Here are a small network's activations along a few directions, averaged over the inputs that share one value of a field.
Related values have similar rows: they may be neighbours, one step apart, or belong to one group.
In the rows, zero is written as 500.
Strong random noise was added to every row along 8 fixed directions; ignore it. To show where, here is one row again and again, with new noise each time:
[468 325 578 296 761 429 263 418 513 390 521 898 564 633 420 523 522 501
 362 563]
[442 436 574 305 494 419 266 573 508 541 526 736 497 575 472 547 505 402
 360 604]
[404 480 482 526 526 550 420 384 594 642 400 541 368 440 497 513 439 560
 411 516]
[536 611 544 306 422 377 222 688 313 512 616 585 469 563 422 521 482 333
 450 679]
[484  71 489  73 525 575 337 324 534 313 674 811 696 645 488 606 638 588
 390 746]
[605 683 534 542 631 496 565 544 394 369 591 393 532 571 582 420 438 459
 636 476]
[451 451 500 521 651 606 675 433 662 514 444 610 473 471 666 466 503 563
 666 497]
[471 322 428 314 413 675 222  50 463 510 626 333 513 488 361 523 467 734
 215 665]
[341 646 665 625 645 447 528 647 779 727 342 738 421 499 650 502 404 387
 379 340]
[389 392 482 290 179 350 182 784 476 681 476 695 409 550 397 750 494 313
 158 680]


Values of SUDE:
bepe: [438 552 639 469 697 454 118 333 473 568 580 630 449 526 319 445 423 559
 303 511]
rufoz: [439 792 599 502 402 452 631 880 630 830 522 597 576 337 607 565 468 301
 420 452]
govom: [657 555 319 554 401 476 632 751 304 472 512 413 531 350 413 644 543 471
 696 612]
zasu: [584 660 629 664 510 316 697 633 445 355 386 292 596 588 591 393 409 339
 469 157]
rogut: [570 589 534 457 393 584 590 510 529 617 585 366 645 354 575 438 536 476
 572 514]
rilu: [532 509 567 516 406 448 517 603 452 416 513 433 445 594 479 406 517 449
 693 470]
nav: [504 527 396 522 321 528 685 751 565 486 644 448 617 517 529 669 622 490
 529 585]
furo: [481 303 659 441 386 353 386 525 498 396 395 589 471 698 584 396 551 366
 564 388]
gida: [448 617 508 628 664 563 512 339 520 575 408 513 449 468 379 463 368 587
 236 371]
fud: [445 484 500 654 537 597 461  68 698 555 400 207 521 359 497 342 487 725
 478 337]
vaz: [284 400 748 448 283 274 419 808 784 755 146 822 311 581 767 376 541 134
 601 333]
mip: [504 379 489 595 734 569 638 288 506 399 470 640 598 533 402 536 465 667
 234 384]
tanaz: [473 298 600 374 393 294 307 543 491 455 385 701 572 552 421 525 638 362
 479 482]
murar: [501 471 385 539 590 680 689 489 577 450 697 422 594 473 507 562 564 693
 602 638]
muva: [543 378 395 393 102 410 497 705 318 440 483 350 488 609 508 626 520 324
 385 500]
muf: [401 918 740 574 444 592 561 650 741 727 810 322 687 489 661 439 490 451
 326 435]
kanap: [546 306 452 336 492 643 607 346 490 372 566 542 546 515 608 460 586 542
 678 605]
suv: [584 677 540 516 458 501 571 514 482 449 667 367 600 460 538 407 590 483
 699 538]
SUDE is arranged as a ring.
Going along SUDE from bepe by way of its neighbour furo, in what order are rufoz, rilu, vaz, murar, muva, suv met?
Answer: vaz, muva, rufoz, suv, murar, rilu
What is the length, in steps, of the shortest route from zasu to kanap?
Answer: 4
Which values are neighbours of govom? Give them in the order they are listed.
Answer: rogut, tanaz

Values of GAM:
non: [540 390 401 394 572 455 329 508 356 392 575 649 502 522 299 575 573 547
 508 654]
mosem: [483 662 289 561 381 546 494 806 398 677 602 540 374 415 351 857 432 519
 290 772]
bibu: [494 496 620 486 266 380 568 633 548 533 446 384 601 527 592 451 534 348
 484 351]
bek: [432 337 394 450 484 603 487 413 638 549 577 574 564 452 429 707 540 666
 289 620]
togop: [595 413 595 133 544 428 359 640 312 304 690 791 652 695 499 512 554 340
 501 671]
vogi: [562 414 556 363 365 371 287 529 324 362 545 421 483 672 451 433 504 396
 495 528]
nek: [364 448 504 320 451 652 248 300 584 736 534 655 447 433 360 597 404 606
  80 672]
keza: [643 800 393 703 422 408 533 735 197 426 561 203 402 471 397 513 443 415
 635 501]
suk: [531 255 473 526 680 675 838 392 687 217 609 526 736 667 706 622 536 659
 489 401]
rof: [539 754 349 565 554 453 498 715 342 659 491 589 360 237 342 555 515 471
 711 688]
pev: [541 489 488 574 518 275 469 686 401 466 292 605 431 473 459 457 552 331
 650 400]
GAM is arranged as 4 separate groups.
List the group mates of mosem, in the order listed.
Answer: vogi, suk
List the group mates of bibu, in the order listed.
Answer: rof, pev
List the group mates of nek, in the order listed.
Answer: togop
